A small network was shown many inputs. Here are its activations along a few directions, one row for each input.
Each table varies a few parts of the input and shows all the possible inputs, shuffled.
Descriptions start from the smaller parts, as in this example, which fits no table here: one of 5 places around a ring, together with either a single point or (one of 2 separate values, together with one of 4 places along a line) or one of 9 places along a line.
Shared parts are said once, and a part with two or three values counts as separate values.

Other details of the inputs shift rows strongly along three fixed directions, in all tables alike. That doesn't count.

Rows:
r1: [-14 -19  25  -5 -25  58 -59  -6  20  19 -11 -11  -8]
r2: [-17 -18  20  25 -27  64 -48   7  16  15 -20 -16  -4]
r3: [-13 -19  36 -11  16  45 -62  12  16   9 -21 -29  -5]
r4: [ 44  57 -27  44   5  -7 -10 -38 -19 -45 -21  -5  24]
r5: [-12 -53 -43 -21   8 -47  35 -42   8  47  82 -38   7]
r6: [ 19 -12 -33 -31   5 -45  50 -20  -6   1  45 -16   9]
r7: [ -5 -27  21 -15 -22  22  26  48  21  16   7  -6  -8]
r8: [ 31 -77 -36  15  -1  16   1  -4 -11  14  39 -89  36]
r9: [-35   9   6   1 -26 -15  56  26  13  20  22  46 -11]
r10: [-41  -1  31  15 -12 -52  56   8  19  21  14  76 -25]
r11: [ 35  49 -39   2  15 -16  -2  -7 -57 -38 -32  -6  19]
r12: [-19  -1  39   7  -4 -55  54  24  34   2   5  63 -21]
r13: [ 29  40 -47 -22 -16 -16   4 -39 -44 -20 -13  16   5]
r14: [ 28  62 -30 -17  32 -18 -26 -40 -33 -31 -30   7   8]
r15: [-14  20  19 -34  17  -1   9  28   1  -3 -16  27 -22]
r16: [ 21  50 -44  38 -19  -5  -1 -30 -39 -35 -18  16  25]
r17: [  7 -19  28 -41 -12  44 -48  11  27   9 -15 -10 -18]
r18: [ -1 -69 -34  22  31  -5  12   4 -19   8  48 -83  32]
r19: [-13  44  35  27  11  45 -45  23   6 -23 -53  17  -9]
r20: [  5 -15  34  -7 -10  49 -49   6  33   7 -14 -18  -9]
r21: [-36   1  38   9  34 -61  45  27  14   8   1  61 -26]
Description of these inputs: one of 3 separate values, together with either a single point or one of 6 places around a ring.
The inputs of r11 and r9 match in every part but the choice among 3 separate values. If r3 is changed in the same way as r11 into r9, which row does it become? -> r1
Change only the place on the ring of 6 in r6. List by row number the other rows that result. -> r4, r7, r8, r17, r20
Change only the choice among 3 separate values in r15. List by row number the other rows that result. -> r6, r13
Change only the choice among 3 separate values in r2. List by row number the other rows that result. -> r4, r19

Rows:
r22: [ -3 -56 -47 -25  28 -32  16 -49  -6  26  81 -63  29]
r23: [-37 -32  40 -17  11   3   6  50  20  28  -6  15 -29]
r24: [ 17 -16  -8  44  17  29 -38  -5 -30 -29 -32 -63  27]
r25: [ 56   9 -32 -26   8  40 -66 -38 -25 -15 -25 -74  21]
r26: [ 30  88   2  11 -37 -17   6 -24 -23 -36 -61  83  -8]
r27: [ 18  89 -16  -8   2  -8 -27 -44 -23 -39 -47  58  -3]
r28: [ -6  39 -20   7  20 -93  57 -54  12  -7  42  45   3]
r29: [ 42 -20 -40 -15 -35  38 -47 -27 -51 -12 -36 -37  11]
r30: [-26 -19  47 -17  16  17  23  66  36  13   2   4 -29]
r31: [-25 -11  34 -19 -31  29  26  55  39  23  15  12 -17]
r32: [  2  34  -9  17  28 -96  69 -12  -7 -13  21  49 -10]
r33: [  3 -70 -43 -10  44 -51  38  -9 -26  15  60 -59  25]
r34: [-12 -15  19  41 -37  67 -31  32  23   4 -19   6   0]
r35: [-41 -28  33 -20 -31  20  20  47  28  29  19  29 -23]
r36: [-20   6  41  37  -4  54 -51  12  31  13 -13  -6   3]
Describe the family of inputs behind these rows. -> one of 3 separate values, together with either a single point or one of 4 places along a line
The inputs of r26 and r32 match in every part but the choice among 3 separate values. If r35 is changed in the same way as r26 into r32, which row does it become? -> r33
Change only the place on the line of 4 in r28. List by row number the other rows that result. -> r22, r25, r27
